Each row below holds a small network's activations on one input, seen along a few directions.
In each table, some parts of the input vary, and every possible input appears once, in random order.
A made-up example of a description, with smaller parts first: one of 6 places along a line, together with either a single point or one of 11 places along a line or (one of 3 separate values, together with one of 8 places around a ring).
Shared parts are said once, and a part with two or three values counts as separate values.

Other details of the inputs shift rows strongly along two fixed directions, in all tables alike. That doesn't count.
These rows show it; all are for the same input, with only those details redrawn:
[ -8  -2  -1  -3   1 -16   2  -3  -7  -5  -7  -5  -1   7  13]
[ -9  -1  -5  17  -3 -54  12  -4  -8  -9 -16 -11  -6   5  27]
[ -6  -1   5 -31   9  21 -12 -13  -8  -2   0   2   5   7   4]
[ -6  -4  -4  -3 -10  14   0  20   2   4   2  -3   3  13  -8]
[ -5  -5  -5  -3 -10  14   0  20   2   3   2  -3   3  13  -9]
[ -7  -3  -7   8 -12  -7   5  20   2   2  -3  -7   0  13  -1]
[ -7  -4  -6  10 -12 -12   5  19   1   0  -3  -6  -1  12   1]
[-10   0  -5  17  -3 -54  12  -4  -8  -9 -16 -11  -6   6  27]

Rows:
row 1: [ 13   6   5 -16  21   2 -16 -37   2  -4   7  11  -2 -23   9]
row 2: [ -3   2  13 -28  10  21  -6 -15 -11  -3  -3   6   6   5   0]
row 3: [ -5  -3  -9  -1 -12  11  -6  17  -4   8   0  -2   4  11 -14]
row 4: [  1   0  -8  13  -5 -10  25   9   9  -1  -4   1   0   3  -9]
row 5: [ -1   1   1  15 -10  20  -7  34   9  -1   4  10  12  -2 -17]
row 6: [  7   0   2  22 -13 -10 -14  15   3   6   8   3  -1  -7  -2]
row 7: [  9   1   7 -10  13   1  -3 -27   6   5   4  -9 -14 -18  15]
row 8: [ -2  -2 -21  17  -6 -26  19   6   4   2  -6  -5  -3   1  -4]
row 9: [  5  -4   9   7 -12  17 -13  16   6  17  10 -13  -9  -3  -2]
row 10: [  5   5   6  31  -8 -57  -3 -12 -12   0  -3  -8  -7 -10  20]
row 11: [ -6  -5  -5  -3 -10  14   0  20   2   3   2  -3   3  13  -9]
row 12: [  1   1  14 -17   9  32  -7  -3  -6   0   0   7   1   4  -5]
row 13: [ 14   2  -3  12  -9   9  -1   3   7  11  17   1   0 -10 -20]
row 14: [  3   3  16 -20  29  -4   8 -51  -9  -9  -6   4  -7 -13  15]
row 15: [ -1  -3 -14  -3  -4  14  14  13  13   2   4  -1   1   6 -14]
row 16: [  1   5   4 -11   8  -2 -17 -15  -9  -6  -2   9   8  -6   9]
row 17: [  5   7   3 -17  24  22  -5 -17   8 -12   2  16  10 -18  -3]
row 18: [  1  -4  12  10  -8  18   2  13  -2   8   3  -2  -2   7 -14]
row 19: [  6   7  -2 -22  21   3  -8 -35  -1 -10   0  14   6 -16   7]
row 20: [  6   1  -2   7   2  20  17  11  11   3   3   4  -3   1 -16]
What do these inputs look like to the network?
> one of 2 separate values, together with either a single point or one of 4 places along a line or one of 5 places along a line
The inputs of row 7 and row 9 match in every part but the choice among 2 separate values. If row 4 is changed in the same way as row 7 into row 9, which row does it become?
> row 2
A walk changes only the place on the line of 4. It starts at row 13 and steps to row 1. List the rest of the walk in order.
> row 19, row 17
Change only the choice among 2 separate values in row 19. List by row number the other rows that result.
> row 16
Change only the place on the line of 5 in row 11. List by row number the other rows that result.
> row 2, row 3, row 12, row 18

Rows:
row 21: [  0   2  -1  15  -3 -20   1   2   3  -4  -1   0   1  -6   6]
row 22: [  1   0   0  14  -2 -17  11  -1   1   2  -4  -7  -7  -3   4]
row 23: [ -7  -3  -2   7  -6 -19   1   8  -5  -1  -7  -8  -3   7  12]
row 24: [  4  -3   2  -4  -7  23 -10   7   2  10  10  -1   0   2 -13]
row 25: [  3   2  -3  16   1 -17  11   0   3  -3  -3   1  -3  -4   2]
row 26: [  6  -1   2  -3  -1  25   1   6   8   5   8   3  -1  -1 -13]
row 27: [  5  -1   5  -2  -3  24  -8   9   5   6   9   4   1  -1 -11]
row 28: [  3  -1   6  -3  -5  25  -8   9   2   9   8  -1   1   0 -13]
row 29: [  2   2   0  17  -1 -19   2   2   0  -3  -2   1  -1  -5   5]
row 30: [ -3  -2  -4 -11  -3  22   1  10   2   1   3   3   6   9 -14]
row 31: [  1   6  11 -35  31   3  -9 -49  -9 -13  -3   9   2 -15  19]
row 32: [ -5   4  12 -40  27   0 -17 -45 -20 -14  -7   8   5  -4  23]
row 33: [ -5  -5  -3 -12  -3  25   0  12   2   5   2  -3   1  11  -9]
row 34: [ -4   1  -4  11   0 -18  12   3   0  -5 -10   0   0   2   4]
row 35: [  1   2  -8  12  -5 -22  -2   2   2   0  -1  -1   0  -5   6]
row 36: [  2  -2  -3  13  -4 -19   9  -3   1   3  -1  -7  -7  -1   4]
row 37: [  4   0  -8  -7  -2  21  -3   6   8   5   8   4   4  -2 -15]
row 38: [ -4  -1   1   9  -7 -20   3   5  -4  -2  -5  -5  -2   6   9]
row 39: [ -1  -2   0 -10  -5  24   2   9   3   4   5   0   2   9 -12]
row 40: [ -4   1  -1  12  -3 -19   3   6  -4  -5  -9   1   2   2   6]
What do these inputs look like to the network?
> one of 2 separate values, together with either one of 4 places along a line or one of 6 places along a line
The inputs of row 26 and row 27 match in every part but the choice among 2 separate values. If row 37 is changed in the same way as row 26 into row 27, which row does it become?
> row 35
Change only the choice among 2 separate values in row 23. List by row number the other rows that result.
> row 33
